These are the activations of a small neural network, seen along a few directions. Each row is one input.
In each table, some parts of the input vary, and every possible input appears once, in random order.
Descriptions start from the smaller parts, as in this example, which fits no table here: one of 5 places around a ring, together with either a single point or one of 9 places around a ring or (one of 3 separate values, together with one of 6 places along a line).
Shared parts are said once, and a part with two or three values counts as separate values.

Other details of the inputs shift rows strongly along two fixed directions, in all tables alike. That doesn't count.

Rows:
r1: [-14  -2  25  12  -4   0   2  23  -9  21 -10]
r2: [ -8   1  15  15 -11  -2 -16  22 -16  10  -3]
r3: [-18   1  14   8   0  12 -17  27  -6  16  -6]
r4: [ 13  17  -1   3  16   0 -40   4 -13 -26   5]
r5: [ 14  -4 -11 -19  16   4  -1 -13  14 -21  -5]
r6: [-8 -1 14  6  2  1 -6 14  0  9  0]
r7: [ -4  -3 -10 -16   8   6  -1  -6  16  -6  -1]
r8: [ 16  10  -4 -13  18  -7 -16 -13   6 -24   0]
r9: [ 10   0 -17  -8   1   0  17 -22  14  -6   8]
r10: [  9   9  -4   3   0  -1  -5 -11  -3 -10   1]
r11: [ -4  -6   4   2 -19   0  30 -14  17  23   6]
r12: [-15   9   7  17  -2  10  -3  19 -21   8   0]
r13: [  4  -3  -9 -15   2  -4  31 -22  14   2   0]
r14: [-13 -16   6  -5 -10  -4  23   3  11  20  -1]
r15: [-14  -1   2   2   0   6  21   5   3  13   1]
r16: [ 11  -5 -10 -14  13 -13 -15  -6  -4 -20   2]
r17: [-15  -6   2  14 -12   6  15   7  -3  18   5]
r18: [ 12   1  -3  -5 -11  -6  23 -25  14   3  -1]
r19: [-12  -9  -2   2  -3   1  17   4   3  11   3]
r20: [-12   3  10  10  -6  13 -16  15   0   7  -2]
r21: [ -5   0  17   9 -13  -3   9   5   0  17  -6]
r22: [ -8   0  18   9   0  -2 -13  24 -16  10  -7]
r23: [  2  12  -8   9  10   3 -23   8 -24 -19   2]
r24: [-16   0   4  14   5   7 -11  27 -20   5   2]
r25: [ 23  -1 -25 -17   2   9  15 -28  17 -16   1]
r26: [  4  -7 -14  -6   8  -6  -6  -4  -3 -12   5]
r27: [  7   5  -1  -5  -9   2  26 -25  18   6   5]
r28: [ 21  -4 -24 -23  11   6  14 -25  18 -14  -3]
r29: [-10  -2  14   8   1  -1 -14  19  -8   6   0]
r30: [ -6  -5  -3   6   0  -5  -9  16 -20  -3  -3]
r31: [  5   3   4   1  10  -8 -33  13 -18 -12  -2]
r32: [  2  13   9  10   6   2 -23   9 -10 -10   0]
r33: [ 18   9 -16  -3   8  -3 -16 -17   5 -24   9]
r34: [  4   2  -9   2  -2  -4   7 -10  -5  -5   0]
r35: [ -8  -7  -3   6 -12   0  13   2  -1  14   5]
r36: [-20  -6  -3  -2  -6  14  16   5   9  19   0]
r37: [ 12  -3  -8  -8 -15 -10  18 -24  15   4   3]
r38: [  9  -8  -4 -20   6 -10  20 -21  13  -2  -3]
r39: [-12  -5   3  -5  -7   4  44  -9  15  23  -2]
r40: [  6  12 -13   3   4  12 -35   3  -9 -21   2]
r41: [ -4  -4   3  10 -16  -1   6   4   0  14   4]
r42: [  1  -4  -1 -18   5  -2  29 -16  25   2   0]
r43: [-17  -3  13   9   1   3  -2  28 -11  12  -3]
r44: [  1  -1   4   1   8  -7 -27  11 -10 -10   2]
r45: [-18  -3  11  14  -5   2   6  26 -23  17  -8]
r46: [ 16  10 -12   4   8  -6 -37  -2 -20 -28   3]
r47: [ 22   4  -9 -15   4  -8   0 -28  22 -16   6]
r48: [ 18   3 -23  -9   6 -10 -13 -18  -6 -24   6]
r49: [ -5  -6  15   1  -2  10   7  12   7  16 -10]
r50: [ -9  -6  21  12 -19  15  19   7  13  24 -11]
r51: [ -5  -1   7  14 -15  16  11   6   1  17  -6]
r52: [ 10   0 -12 -10  20  -8 -26  -1  -4 -29   4]
r53: [-1  1  2 -5 11 -4 -4  4 -4 -7 -3]
r54: [  3  -3   4   0  -9  -5   9 -12  19   4   3]
r55: [ 10  -5 -14 -11  -9 -10  25 -26  10   2   2]
r56: [ 20   5  -7  -8   4 -13 -18 -17   2 -21   0]
r57: [  3   8  11  13   1  -1 -21  12 -13  -5  -4]
r58: [-14   3  12   7   8   5  -5  24 -13   6  -3]
r59: [-12   7   2  13  -3   9   4  13 -10   9   3]
r60: [-7  2 16  2  2  1  6  8  5 12 -2]
r61: [-14   6  15  17 -13  11  10  10  -5  19   2]
r62: [-13  -5  -6  -2 -16  15  29  -8  18  21   1]
r63: [ 15   1  -5  -2   4  -8 -22 -10   1 -15   7]
r64: [  2   1  -1  -1  13  -8 -29  14 -22 -16  -2]
r65: [ 12   2  -2  -8  10 -13 -31   3 -11 -20  -1]
r66: [  4 -12 -11 -15  -4 -11  31 -24  14   3  -1]
Description of these inputs: one of 6 places around a ring, together with either one of 2 separate values or one of 9 places around a ring.
The inputs of r17 and r52 match in every part but the place on the ring of 6. If r9 is changed in the same way as r17 into r52, which row does it become?
> r43
The inputs of r56 and r66 match in every part but the place on the ring of 6. If r63 is changed in the same way as r56 into r66, which row does it become?
> r26
Which other rows does r60 become when the place on the ring of 9 takes its other values? List them by row number.
> r1, r6, r8, r22, r29, r31, r44, r65
Which other rows does r10 become when the place on the ring of 6 takes its other values? List them by row number.
> r1, r13, r23, r53, r57
Which other rows does r3 become when the choice among 2 separate values takes its other values? List them by row number.
> r49
Which other rows does r51 become when the choice among 2 separate values takes its other values? List them by row number.
> r40

Rows:
r67: [-22  -5  43  22   0 -18 -36  48 -30  17  -5]
r68: [-18  -8  -1  20 -21   7   4  18 -20  19   4]
r69: [ 25  10   3 -15  21 -15 -42  -9  -3 -33  -6]
r70: [ 35  13 -29 -30  19  -2   6 -52  36 -38   6]
r71: [-10  -6  -2   7 -13  -3  35  -3  -5  18   4]
r72: [-17  -8  -9   1  -7  13  30   2   7  19   0]
r73: [ 37   3 -35 -22   3 -16  13 -51  16 -34  12]
r74: [ 34   5 -29 -28   6   0   0 -49  38 -28   6]
r75: [ -8 -18  10 -25  38   4 -17  29   2 -11 -20]
r76: [  7  -6  20 -16 -16 -13  39 -28  28  23 -11]
r77: [-24   0  13  17 -12  23   2  25   0  25  -4]
r78: [  2  -2   4  -1 -22   4  45 -25  29  24   2]
r79: [  3  -6  21  -3   7 -31 -27   7  -6  -4   2]
r80: [-37 -19   9  19 -33   9  44  21  -8  50   0]
r81: [ 13  17 -19  -6  29   6 -26  -4  -6 -38   5]
r82: [  4  -4 -27 -10   4   4  13 -15   2 -11   4]
r83: [  2   0   6  -4 -17   6  43 -26  36  22   0]
r84: [  5 -13  22 -21 -13 -19  45 -29  41  28  -8]
r85: [ 22  14 -17   5   7  -3 -27  -9 -15 -29   8]
r86: [-11  10  -7  12  17  19 -44  32 -25 -20   1]
r87: [ 17   9 -18   1   4   6 -36  -6  -5 -28   6]
r88: [  2   8  25   9  19 -19 -56  32 -28 -15  -4]
r89: [-28 -13  17  24 -39  13  35  18   0  52  -2]
r90: [-27   5   8  30   1  11  -6  43 -44  12  -3]
r91: [ -7  16  -8  16  21  12 -34  31 -39 -22   2]
What do these inputs look like to the network?
> either a single point or one of 6 places along a line or (one of 2 separate values, together with one of 9 places around a ring)

Rows:
r92: [ -5  -7  21  10 -29  -6   8   3   3  24  -4]
r93: [ 0 -4 -9 -2  4 17  2  8  6  2  3]
r94: [-36  -8   6  13  -8  18   6  29 -13  21  -1]
r95: [  5   2 -10  -8  -2  -4  37 -25  22   5   9]
r96: [ 23   2 -18 -17   6 -15  11 -35  12 -12   5]
r97: [ 18  13 -19   6   7   2 -37  -1 -22 -26   1]
r98: [ -6  11  15  14   7  -4  -9  18 -18  -4   2]
r99: [-16 -21  23   2 -13  -4  19  11   8  23  -6]
r100: [ 20   6 -34 -15  12  -6   4 -36  23 -30  16]
r101: [ 22   3 -18 -17  11 -17  12 -33  13 -15   7]
r102: [-12  -6  19  19 -20  -7  -8  21 -14  26   0]
r103: [ -3  -2   8   0 -26   6  48 -18  22  28  -3]
r104: [ -6   4  -4  15   4   2  -6  14 -18   4   6]
r105: [ -8   5  30   1  12   1 -32  20   5   5  -9]
r106: [  8  15  -9  -3  29  14 -56   7   1 -34  -2]
r107: [-14  -5   2   4 -19   8  51 -15  28  24   9]
r108: [-17   1  -1   3  10   8 -11  23 -20  -3  -6]
r109: [-34 -10   8  16 -10  19   9  32 -11  19  -3]
r110: [-27  -4  16   3  -4   4  10  21 -15  30 -12]
r111: [  1  -8  16   2   6  -3 -24  26  -9   4  -3]
r112: [  8  -2 -16  -1 -18   5  19 -23  15   7   3]
r113: [ 23  10 -28 -18   6   0   5 -42  25 -32  11]
r114: [ 13   9   8   4   2 -10 -44   5 -17 -23   3]
r115: [  0  -6 -15 -27  -2   1  38 -29  26  11  -3]
r116: [  8  15  12  -4  30   3 -45  14  -4 -22 -12]
r117: [ 4 -3  4 -7  9  0  7  5  3  2 -8]
r118: [  7 -15   6 -13   1 -10  11  -5  19   7  -4]
r119: [-18   2  -9   1   2  16 -13  17 -11   3   1]
r120: [-28 -13   9  18 -10  20   9  32 -11  18  -3]
r121: [-18   0   8  22 -12   6  11  20 -16  27   1]
r122: [ 13   6  -7   2  17 -20 -43   5 -19 -27  12]
r123: [  8   1 -18 -12  20   1 -14  -7  -6 -30  -2]
r124: [  8   7  -4  -9  -9   1  35 -28  24   3   3]
r125: [  3  -9  -3 -10   5   8  22  -4  13   6  -3]
r126: [-25  -2   3  25 -11  11   4  26 -15  23   9]
r127: [  2 -12  10  -1 -30 -12  30 -17  19  29  -3]
r128: [ 10  11 -15  10   8   1 -32   6 -26 -18   3]
r129: [  3   4  -4  -2  21  -4 -30  15 -23 -28  -8]
r130: [-13  -4  -2  16 -20  10  17   6  -1  25   4]
r131: [  6   0 -11  -1  18   6 -24  12 -18 -29  -3]
r132: [  2 -10  -3 -28  -2 -14  21 -25  24  11  -3]
r133: [  0   0   1  -6  17 -13 -39  14 -16 -25  -2]
r134: [ 22  16 -15   6   8   4 -43  -1 -26 -34  -1]
r135: [ 13  -9 -10 -20   5   7  32 -20  24   6  -2]
r136: [  4   0   7 -19   7  10  27 -25  43   7  -9]
r137: [ -6  -7  -1   6 -31  10  38 -13  19  26  -2]
r138: [ 21  13 -11   3   6  -6 -35  -2 -22 -25  -2]
r139: [  7  -5   3 -11  -3 -22  22 -25  25   5   9]
r140: [  6   2 -19   1  20  13 -35  17 -13 -27   4]
r141: [-19  -1  33  14 -20  -5   3  16  -3  26   1]
r142: [ -5   1 -14  11  -6   6   2   1  -4   5   9]
r143: [-14  -9  22  10   0   9   7  32 -14  28 -10]
r144: [ 36   8 -14 -26   2 -12   9 -47  22 -28   1]
r145: [-29  -7  18   8  -3   3  15  24 -14  25 -11]
r146: [ 6 11 10  2 -4 -5  5 -4 -1 -2 -1]
r147: [-22  -3  33  20 -13  -8   0  23  -8  23   4]
r148: [ -5   9   0  18  -9  16 -18  14 -16  -3   2]
r149: [ 21   3 -14 -21   9 -18  22 -39  23 -16   9]
r150: [ 21  -6 -14 -19   0 -24   9 -37  23 -10   9]
r151: [-22 -13  23  11  -7   6  18  26 -11  24 -13]
r152: [  3   5   3  12  -4  -4 -10  10 -19   6  -2]
r153: [ -7  13   7  17   6   5  -8  18 -17  -6   5]
r154: [ 31   4 -12 -17  -4 -10   5 -37  12 -18  -2]
r155: [ 11   0  -4 -12  20 -15 -41   4 -12 -36   0]
The inputs of r149 and r95 match in every part but one. If r117 is changed in the same way as r149 into r95, which row does it become?
> r125
The inputs of r127 and r112 match in every part but one. If r114 is changed in the same way as r127 into r112, which row does it become?
> r148
What do these inputs look like to the network?
> one of 4 places along a line, together with either a single point or one of 6 places along a line or one of 9 places around a ring
Which other rows does r101 become when the place on the ring of 9 takes its other values? List them by row number.
> r96, r98, r138, r144, r146, r149, r152, r154
A walk changes only the place on the line of 4. It starts at r137 and steps to r134. List the rest of the walk in order.
> r154, r92
Which other rows does r155 become when the place on the line of 6 takes its other values? List them by row number.
> r99, r111, r118, r132, r133
